Each row below holds a small network's activations on one input, seen along a few directions.
Each table varies a few parts of the input and shows all the possible inputs, shuffled.
Descriptions start from the smaller parts, as in this example, which fits no table here: one of 4 places along a line, together with either a single point or one of 9 places around a ring or (one of 3 separate values, together with one of 8 places around a ring).
Shared parts are said once, and a part with two or three values counts as separate values.
(in the rows, 128 means zero)

Other details of the inputs shift rows strongly along two fixed directions, in all tables alike. That doesn't count.
To show where, the next rows are all for the same input, with only those details redrawn:
[ 94 189 192 131 162  93 210 105 161 129 129]
[ 88 156 186 120  84 160 129  89  78 124 132]
[112 121 118 135 158  59 152 164 201 154 173]
[107  78 102 128  75 109  63 157 134 154 189]
[109  79 103 128  74 108  63 158 134 154 185]
[ 93 184 187 125 158  98 200 107 158 132 126]
[110 118 115 135 152  57 147 165 201 157 172]
[ 88 158 188 126  86 158 131  87  79 122 139]

Table:
r1: [ 98 151 175 140 106 161 106 113  59 117 118]
r2: [116 188 139 100 189 104 226  61 164 104 118]
r3: [101 193 180 116 175  96 222  84 166 115 119]
r4: [136  75  39 119  87 116  61 127 113 118 184]
r5: [152 163 158 107 185 136 223 122 171  88  87]
r6: [163  78  84 187 127 103  63  98 120 208 144]
r7: [152 128 100 152 174  88 140 208 198 141 131]
r8: [166 114  86 139 176  90 162 188 225 119 126]
r9: [120  79  98 140  85  96  61 162 119 134 189]
r10: [127  64 112 117  76 131  56 189 124 155 161]
r11: [107 154 160  80 111 178 147  67  75 115 120]
r12: [124 161 141 121 118 188 126  91  49  90  80]
r13: [ 97 160 175 126  96 155 132  85  64 104 124]
r14: [164  80  78 140  83 148  66 185 146 116 142]
r15: [131 134 179 112  83 206 123 113  76  95  92]
r16: [158  72  86 192 118 103  55 105 114 213 149]
r17: [107 182 156 131 191 101 201  99 131 105  91]
r18: [149 142 156 172 110 167 102  19  39 170  92]
r19: [114 169 167 147 157 125 154 148 123 123 100]
r20: [111 139 193  98 103 183 125 105  72 115 100]
r21: [116 118 120 112 171  69 164 166 203 159 158]
r22: [172  78  64 178 140 108  83  83 123 197 141]
r23: [122 112  93 142 183  59 143 165 185 131 142]
r24: [138  61  95 103  79 132  58 173 129 142 156]
r25: [135 109  54 127 184  65 145 147 173 126 139]
r26: [115 187 159  82 209 106 244  77 167 117 109]
r27: [122  69  91  98  91 120  74 153 132 152 176]
r28: [146 109 131 134 169  78 162 202 218 139 137]
r29: [137 136 152 132  53 216  88 121  63  97  98]
r30: [151  65 101 120  80 140  63 191 139 131 142]
r31: [160 124  79 144 180  90 145 195 198 130 126]
r32: [171 116  76 136 177  89 166 185 225 115 125]
r33: [151  77  94 146  68 150  49 196 134 132 149]
r34: [133 114  80 127 172  53 151 146 192 129 165]
r35: [147  61  74  90  97 135  72 157 140 133 149]
r36: [147 130 146  99  94 215 138  93  70  78  90]
r37: [103 162 164 118  97 163 131  68  57  93 125]
r38: [126 117 103  99 182  69 170 152 208 148 155]
r39: [153  61  65  85 101 137  71 150 148 129 152]
r40: [150 131 117 123  59 224 102 103  61  82  94]
r41: [113 173 205 107 188 113 215 128 163 127  96]
r42: [121 163 150 124 113 188 119  96  49  93  81]
r43: [ 93 151 174 141 105 162 111  97  48 106 108]
r44: [122 178 189  92 209 113 234 109 179 115  81]
r45: [159  60  91 115  84 143  70 181 145 121 142]
r46: [136 130 174 185  92 161  75  60  36 193 116]
r47: [112 194 154 102 186 102 229  62 162 101 115]
r48: [132 111  64 129 182  60 143 152 176 129 137]
r49: [160  53  78 190  92 110  19 119  97 219 162]
r50: [131 164 190 124 164 131 203 144 162 113  92]
r51: [118 114 101 148 182  56 145 170 184 133 144]
r52: [127 135 174 144  63 206  89 135  73 106 108]
r53: [144  86  95 154  86 135  47 202 130 140 144]
r54: [140 112  79 140 173  78 127 185 177 133 125]
r55: [116 153 156 133 105 186 102 114  52 104  92]
r56: [113  71 104 111  84 119  67 169 128 165 178]
r57: [114 155 171 135  98 185  89 111  49 102  87]
r58: [ 94 160 179 132  93 148 127 102  70 119 131]
r59: [150 188 120 134 188 131 220 123 157  97  78]
r60: [135  64  53  82  97 132  70 126 130 139 179]
r61: [164  90  56 139  97 147  64 183 125 124 138]
r62: [ 94 166 180 113  88 164 135  72  78 112 130]
r63: [125  77  69 110  82 116  64 127 142 134 183]
r64: [138 120 157 183  74 167  50  58  29 191 115]
r65: [100 160 167 121  93 160 128  78  59  99 125]
r66: [117 184 145 119 189  97 215  80 147  96 119]
r67: [153 164 162 167 138 161 139   5  54 166  84]
r68: [147 186 128 138 182 132 207 126 156  97  77]
r69: [138 183 153 147 164 134 187 140 149 108  84]
r70: [139 132 158 101  82 208 120 107  72  91  87]
r71: [ 88 153 180 117  78 169 119  78  71 118 136]
r72: [123 117  91 117 165  59 152 142 206 140 164]
r73: [144  53  81  94  93 131  59 162 141 134 154]
r74: [133 132 156 137  58 211  86 127  73 101 102]
r75: [102 192 191  99 191 104 236 104 169 130 108]
r76: [ 90 162 188 123  87 155 134  89  81 122 135]
r77: [128 108  74 132 181  67 133 158 174 131 144]
r78: [155 130  95 148 178  87 144 204 202 138 127]
r79: [134 180 122 126 201 125 202 115 136 102  84]
r80: [133 114  99 150 168  74 126 200 177 142 131]
What do these inputs look like to the network?
> one of 8 places along a line, together with either a single point or one of 9 places around a ring
Changing only the place on the line of 8 turns r58 into r13. The same change can be made to r52. Which row results?
> r74
Changing only the place on the line of 8 turns r27 into r75. The same change can be made to r23. Which row results?
> r51
List by row number the other rows that have the place on the line of 8 in common with r5.
> r12, r26, r32, r35, r47, r48, r66, r67, r68
Start at r41 and move only the place on the ring of 9, one step at a time. The first step leads to r21. Which rows follow, in order?
> r71, r9, r43, r80, r7, r33, r50

Table:
r81: [121 184 202 114 144 159 183 125 113  93  73]
r82: [107 137 143 143  99 133 105  99  85 124 150]
r83: [121 112 142 100  91 161  97  90  91 150 126]
r84: [103 148 142 138 119 147 105  97  75 140 108]
r85: [129 151 154 144 183  76 194 104 186 140 126]
r86: [147  93 132 125  78 186  59 164  80 115 105]
r87: [158  81 112 153  68 173  47 103  70 151 138]
r88: [106 115 160 104 102 162 119  80  96 139 125]
r89: [132 107  95 158 146  75 115 135 169 144 149]
r90: [105 156 191 112 120 150 159 146 111  96 112]
r91: [134 156 146 162 112 148 131  87  75 127 117]
r92: [121 173 150  94 147 149 175  94 105  76  91]
r93: [117 126 172 120  99 167 121 147 106  99 102]
r94: [140 123  90 120 128 114 130 169 195 125 141]
r95: [143 113  89 158 144  76 115 137 164 151 143]
r96: [107 109  96 149 159  78 110 152 157 154 143]
r97: [140  95  74 161 160  95  92 161 149 169 135]
r98: [135 157 113 107 188  95 205 141 167  92 110]
r99: [152 111 119 122 183 105 163 128 171 171 125]
r100: [151  30  49 118  86 107  45 172 145 185 188]
r101: [142 138  96 128 140 113 160 175 193 121 136]
r102: [138 169 148 121 120 187 153 111 117 103  92]
r103: [157  62  71 143  97  85  54 153 160 171 173]
r104: [136  98 137 126  65 177  69 172  78 111 118]
r105: [104 170 155 149 135 150 144  95  68 136 102]
r106: [111 163 155  97 150 149 183  92 112  70  96]
r107: [146 135 131 163 113 160 104  89  77 134 112]
r108: [117 174 142 115 167 100 203 151 203 113 139]
r109: [ 98 155 183  97 129 140 162  85 107 137 134]
r110: [123 158 131 119 163 110 193 147 203 110 125]
r111: [144  98 123 149  61 165  70 100  66 144 145]
r112: [120 150 153 135 170  69 180 122 178 141 153]
r113: [125  83  72 100 132  88 109 175 164 102 178]
r114: [144 128 108 102 126 166 115 116  91  90 103]
r115: [103 122 103 136 155  67 109 165 154 156 168]
Changing only one part turns r111 into r112. The same change can be made to r104. Which row results?
> r90
What do these inputs look like to the network?
> one of 5 places along a line, together with either one of 3 separate values or one of 4 places along a line
List by row number the other rows that have the place on the line of 5 in common with r93.
> r85, r88, r89, r96, r106, r110
Change only the place on the line of 5 in r113. List by row number the other rows that result.
> r92, r98, r106, r114
Start at r99 and move only the place on the line of 4, one step at a time. The first step leads to r87. Which rows follow, in order?
> r107, r97

Table:
r116: [125 162 194 148 123 170 139  99  76 141  88]
r117: [156  62  53 121 121  96  85 157 175 152 166]
r118: [139 169 137 127 186 111 198 158 175  88  92]
r119: [165  83  59 134 134  94 104 158 182 151 154]
r120: [133 118 122 118  69 192  70 137  59  78 110]
r121: [159  86  85 127 113 126  92 200 163 114 128]
r122: [113 166 205 144 115 166 146  99  89 135  98]
r123: [130 164 178 148 130 173 148  89  77 127  83]
r124: [117 160 158 148 120 166 129  84  59 117  97]
r125: [114 155 140 101 196  94 202 143 177 112 112]
r126: [105 172 199 145 120 158 149  94  85 128 102]
r127: [162 101  73 148 150  96 115 160 172 151 138]
r128: [113 154 183  91 120 180 157 105  89 104  93]
r129: [134  60  80 122 110  81  79 168 169 164 191]
r130: [152  82  45 135 123  95  88 151 162 139 160]
r131: [125  70  67 101 110 108  70 181 142 126 159]
r132: [133  96  93 156 134  90  88 165 142 158 149]
r133: [121 163 153 113 126 166 155  60  85 108 101]
r134: [154  93  60 149 139  94  99 157 162 146 147]
r135: [137  60  63 118 119  84  76 154 161 153 182]
r136: [115 107 142 101  34 201  63 146  76  99 141]
r137: [140 118 128 118  68 197  76 140  65  81 102]
r138: [115 164 137 117 210  66 214 103 182 126 131]
r139: [103 102 128 113  47 171  52  94  48 127 159]
r140: [172  88  73 149 143 102 106 167 179 161 139]
r141: [113 102 117 108  60 173  58  86  49 120 148]
r142: [124  83 127 106  48 187  47  90  59 135 146]
r143: [110 175 157 113 174 101 211 156 195  98 123]
r144: [143 159 175 118 112 194 146 131  92  86  72]
r145: [133 126 113 139  75 184  72  92  49 115 117]
r146: [133 175 127 121 223  69 232 105 198 122 114]
r147: [151  94  52 134 135  92 102 146 161 134 153]
r148: [139  90 111 110  54 194  55  91  65 127 133]
r149: [109 185 165 151 207  67 213 129 180 133 113]
r150: [125 162 167 148 124 169 139  86  66 123  90]
r151: [104 166 195 129 103 162 149  86  87 127 116]
r152: [125  96  98 153 129  81  91 170 159 156 160]
r153: [150 178 128 132 227  73 241 116 211 128 105]
r154: [139  72  44 120 115  94  73 148 153 137 171]
r155: [156 174 136 148 229  80 232 129 208 140  96]
r156: [127  83  86 139 119  71  88 171 170 158 179]
r157: [120 179 150 155 218  70 203 129 171 140 105]
r158: [130 100 110 110  59 189  59  87  61 120 134]
r159: [ 93 173 177 130 108 151 144  78  77 114 122]
r160: [148  91 101 159 152  80 104 181 170 174 144]
r161: [125  73  82 123 115  74  89 160 165 155 190]
r162: [127 175 158 155 218  72 208 133 177 147 104]
r163: [ 99 102 124 114  46 171  48  92  44 124 160]
r164: [122 191 185 152 231  62 243 139 211 149 102]
r165: [ 97 181 182 102 104 174 162 112  97  76 111]
r166: [120  68  61 104 103 110  61 181 137 125 165]
r167: [145 163 143 127 186 113 203 165 185  94  91]
r168: [114 188 173 139 221  55 247 128 212 140 122]
r169: [105 155 194 112 106 162 154  75  94 127 119]
r170: [122  89  87 140 120  74  92 165 164 153 178]
r171: [119  92  81 114  90 114  79 187 155 109 171]
r172: [109 172 197  99  99 184 163 122 107  91 105]
r173: [140 159 157 126 114 185 151  69  88 114  91]
r174: [104 171 185 100  95 181 155 119  99  83 110]
r175: [107 166 201 129 104 166 152  87  92 131 112]
r176: [128 121 130 145  82 178  70 102  47 126 114]
r177: [160  87  89 155 147  95 104 174 172 167 137]
r178: [153  86  82 156 146  90  97 171 165 160 143]
r179: [129 170 149 126 123 171 157  68  83 107  95]
r180: [144  62  71 117 123  86  86 155 171 158 176]
r181: [139  56  66 118 116  87  76 155 165 157 182]
r182: [130  64  78 124 109  82  79 164 162 160 189]
r183: [133 169 154 140 127 174 151  77  78 112  90]
r184: [109 157 180  92 123 178 159 103  87 100  94]
r185: [116 162 184 149 124 166 136  94  70 134  94]
r186: [116 154 142 101 193  97 201 149 182 116 111]
r187: [104 169 188 144 117 158 133  92  77 128 101]
Changing only one part turns r177 into r123. The same change can be made to r128. Which row results?
> r184
What do these inputs look like to the network?
> one of 6 places along a line, together with either one of 3 separate values or one of 9 places around a ring
Start at r157 and move only the place on the ring of 9, one step at a time. The first step leads to r149. Which rows follow, in order?
> r159, r163, r138, r154, r147, r145, r124
List by row number the other rows that have the place on the line of 6 in common with r174.
> r126, r127, r153, r158, r167, r168, r178, r181, r182, r185, r186
Change only the choice among 3 separate values in r143. List by row number the other rows that result.
> r125, r137
Change only the choice among 3 separate values in r131. List by row number the other rows that result.
> r118, r165
Change only the place on the ring of 9 in r150. List by row number the other rows that result.
> r133, r135, r156, r161, r162, r179, r183, r187
